These are the activations of a small neural network, seen along a few directions. Each row is one input.
Each table varies a few parts of the input and shows all the possible inputs, shuffled.
Descriptions start from the smaller parts, as in this example, which fits no table here: line(6) and (point or ring(11) or (values(3) and ring(5))).
Shared parts are said once, and a part with two or three values counts as separate values.

A family of inputs:
R1: [-20,5,-23,-17,18,-9,-32,18,-17,20,6]
R2: [-14,14,27,29,26,-24,-12,18,5,2,-4]
R3: [15,-37,4,-10,-24,4,9,-39,-6,-19,36]
R4: [-13,12,-6,-10,20,-9,-7,25,9,21,-33]
R5: [-21,11,-28,-19,21,-12,-25,-4,-10,16,-13]
R6: [-17,40,-32,6,-2,-2,22,14,23,31,14]
R7: [-22,14,30,10,31,-22,0,8,5,-5,-14]
R8: [-6,15,-11,11,16,-13,-16,36,2,22,-24]
R9: [39,-17,21,19,-39,14,14,-15,-10,-7,32]
R10: [27,-13,38,31,-36,25,19,1,4,-17,-6]
R11: [21,-35,-31,-29,-37,12,6,-17,-8,-2,16]
R12: [19,-21,-29,-38,-20,17,12,-21,-2,-27,-11]
R13: [32,-20,-2,-21,-20,38,28,5,10,-13,-26]
R14: [-23,14,-17,-20,27,-11,-6,8,-1,14,-28]
R15: [-9,10,-19,2,12,-12,-28,38,-13,20,-2]
R16: [11,-22,11,-24,-10,6,16,-38,-1,-48,9]
R17: [-27,8,12,-4,29,-23,-23,-24,-3,1,6]
R18: [-23,9,5,13,25,-25,-31,-8,-10,0,20]
R19: [-30,16,16,7,35,-22,-6,-20,4,-3,-12]
R20: [23,-18,25,9,-10,29,25,-25,18,-33,-10]
R21: [34,-13,0,11,-44,36,22,26,-4,0,-23]
R22: [-14,8,15,21,24,-20,-23,17,-11,2,19]
R23: [-25,42,4,29,6,-10,24,-9,28,11,33]
R24: [44,-20,-11,-4,-48,31,12,6,-14,16,17]
The inputs of R18 and R1 match in every part but one. If R2 is changed in the same way as R18 into R1, which row does it become? -> R8
Describe the family of inputs behind these rows. -> values(2) and (point or ring(5) or ring(6))
A walk changes only the ring(5) part. It starts at R11 and steps to R12. List the rest of the walk in order. -> R13, R21, R24
Change only the values(2) part in R23. List by row number the other rows that result. -> R6

A family of inputs:
R25: [16,-33,7,-23,-16,38,38,-6,-5,-17,-32]
R26: [-20,27,19,11,34,-54,-16,7,-11,-12,10]
R27: [-16,5,-40,-36,28,-12,-12,-4,3,28,-22]
R28: [8,14,-39,11,0,-1,-27,49,-7,33,-6]
R29: [-39,9,-12,-28,13,2,1,33,-1,2,-47]
R30: [-4,5,25,34,-25,4,36,-19,23,-5,38]
R31: [-30,33,21,32,32,-23,9,13,21,35,23]
R32: [5,13,-2,2,1,-1,-17,49,7,26,-43]
R33: [46,-28,-24,21,-41,33,9,6,-15,18,4]
R34: [40,-20,12,2,-43,32,16,22,4,-5,-26]
R35: [-25,38,31,25,45,-10,-12,-6,9,-1,-8]
R36: [20,-12,30,18,-9,-24,18,-30,-10,-40,24]
R37: [26,-20,-26,-23,-37,30,16,-19,-24,18,26]
R38: [-8,20,-45,-28,5,-8,-25,20,-13,34,10]
R39: [23,-22,-32,-38,-16,15,15,-28,10,-15,-4]
R40: [0,-37,26,-2,-2,-4,-16,-42,-1,-45,32]
R41: [-57,-3,9,1,31,-36,-47,-13,-5,-10,10]
R42: [17,11,39,21,-1,17,14,-30,16,-45,12]
The inputs of R26 and R36 match in every part but one. If R32 is changed in the same way as R26 into R36, which row does it become? -> R34
Describe the family of inputs behind these rows. -> values(2) and (line(4) or ring(5))
A walk changes only the line(4) part. It starts at R30 and steps to R42. List the rest of the walk in order. -> R36, R40

A family of inputs:
R43: [26,-17,20,22,-19,28,23,8,1,-13,-1]
R44: [10,-26,-29,-28,-9,13,-10,-9,-7,-4,-9]
R45: [-21,16,-32,-8,22,-17,-33,24,-19,39,3]
R46: [-30,23,17,15,36,-28,-5,22,3,14,-22]
R47: [-7,-8,15,-4,0,-10,5,-42,-3,-32,7]
R48: [8,-14,23,-2,12,5,5,-32,5,-26,-1]
R49: [-30,29,6,2,29,-13,-17,34,13,24,-23]
R50: [3,-11,-35,-40,-10,13,-3,-14,-13,7,1]
R51: [28,-13,12,6,-33,23,19,18,2,-2,-16]
R52: [27,-9,-31,-10,-39,31,10,9,-13,19,15]
R53: [-28,36,22,20,41,-23,-10,7,15,15,-3]
R54: [10,-14,-14,-31,-4,0,5,-4,-6,-15,-27]
R55: [27,-13,-28,-4,-39,33,11,14,1,12,2]
R56: [34,-11,-10,-1,-33,18,18,20,-6,-3,-13]
R57: [-35,26,17,27,36,-30,-26,-1,0,3,16]
R58: [-17,20,-14,0,32,-20,-25,36,-3,20,-18]
R59: [15,-5,9,19,-27,11,15,-19,9,-12,51]
R60: [29,-6,27,25,-22,14,27,-10,5,-12,4]
R61: [16,-5,20,27,-30,8,18,-19,-1,-19,21]
R62: [2,-20,16,-9,10,10,9,-16,1,-25,-14]
R63: [-35,23,8,16,30,-47,-20,-4,1,10,31]
R64: [-9,-8,4,-12,2,-8,2,-42,8,-24,37]
R65: [-26,23,-32,-7,20,-14,-24,28,4,36,-11]
R66: [4,-15,8,-24,-4,5,5,-6,2,-15,-30]
The inputs of R46 and R43 match in every part but one. If R57 is changed in the same way as R46 into R43, which row does it become? -> R61
Describe the family of inputs behind these rows. -> values(3) and line(8)
Change only the values(3) part in R55. List by row number the other rows that result. -> R44, R65
A walk changes only the line(8) part. It starts at R50 and steps to R44. List the rest of the walk in order. -> R54, R66, R62, R48, R47, R64

A family of inputs:
R67: [-43,20,30,23,38,-14,-16,21,20,11,-13]
R68: [16,-15,-20,-10,-24,22,26,14,-2,12,5]
R69: [17,-14,-12,-21,-14,10,5,1,-10,-19,-29]
R70: [-35,38,-6,2,25,8,-15,24,15,48,-19]
R71: [7,-21,-22,-36,-15,18,9,8,6,-3,-18]
R72: [17,-5,-25,-23,-24,17,15,5,-5,3,-17]
R73: [10,-5,17,13,-15,7,41,-18,-7,-24,13]
R74: [28,-6,-8,5,-37,10,1,19,1,-2,14]
R75: [-41,19,-6,7,47,-53,-18,-10,16,1,19]
R76: [-31,25,-39,-7,31,-39,-18,14,-1,33,-4]
R77: [-27,24,18,27,39,-14,-18,29,2,17,-23]
R78: [15,-14,3,1,-12,14,-2,-27,3,-20,0]
R79: [23,-15,3,17,-17,22,16,-11,-27,-6,5]
R80: [10,-27,0,-18,-1,18,-3,-2,-4,-27,-11]
R81: [10,-28,9,-12,-3,3,1,-12,8,-32,-10]
R82: [-24,34,14,3,30,-4,-30,23,1,41,-18]
R83: [16,-5,14,-12,-3,5,16,-29,13,-22,10]
R84: [23,-13,-10,0,-20,20,15,10,-8,-6,2]
R85: [-42,13,-21,-9,31,-34,-34,16,-2,20,2]
R86: [37,-8,1,21,-28,2,3,11,-11,-10,16]
R87: [8,-19,14,14,-19,22,18,-20,-8,-12,15]
R88: [-31,11,6,4,39,-57,-26,-6,-4,19,9]
R89: [22,-8,-7,-25,-15,21,-2,-2,-2,-4,-8]
R90: [-44,39,29,18,40,-12,-9,2,14,13,-3]
R91: [-1,-19,13,-17,-2,4,17,-22,12,-37,-3]
R92: [24,-10,21,15,-32,7,2,-17,3,2,30]
R93: [13,6,19,17,-31,1,29,-11,2,-22,26]
R94: [32,4,-15,0,-42,13,15,0,-6,31,11]
R95: [-30,11,-17,6,47,-39,-38,9,0,10,11]
R96: [19,-9,-4,-1,-13,23,0,-19,-20,-15,-9]
The inputs of R70 and R82 match in every part but one. If R76 is changed in the same way as R70 into R82, which row does it become? -> R85
Describe the family of inputs behind these rows. -> line(5) and (values(2) or line(4))

A family of inputs:
R97: [-13,24,0,-5,22,-2,-5,24,-5,-1,-22]
R98: [15,-29,-18,-6,-10,14,-1,-18,-19,-8,-4]
R99: [12,-24,2,-21,-28,12,10,-9,23,-7,-18]
R100: [-12,30,-11,2,14,-7,-11,14,-17,26,7]
R101: [-26,10,41,33,35,-45,1,-32,4,-9,15]
R102: [-3,24,-2,13,24,1,-11,21,-8,21,-12]
R103: [3,-1,-3,-4,-36,35,12,9,-4,1,23]
R104: [16,-10,-1,13,-17,39,16,11,6,1,0]
R105: [-9,19,-22,-11,15,-17,-11,1,1,14,14]
R106: [-11,5,-1,-21,22,-18,-14,9,-1,10,-23]
R107: [4,-22,-23,-8,-30,17,14,-3,10,-11,24]
R108: [10,-21,51,23,-11,-20,14,-32,16,-38,30]
R109: [25,-13,5,-3,-25,5,13,13,4,-14,-20]
R110: [-12,5,-18,-5,26,-14,-27,-9,-10,14,-14]
The inputs of R109 and R97 match in every part but one. If R99 is changed in the same way as R109 into R97, which row does it become? -> R106
Describe the family of inputs behind these rows. -> values(2) and (point or ring(6))
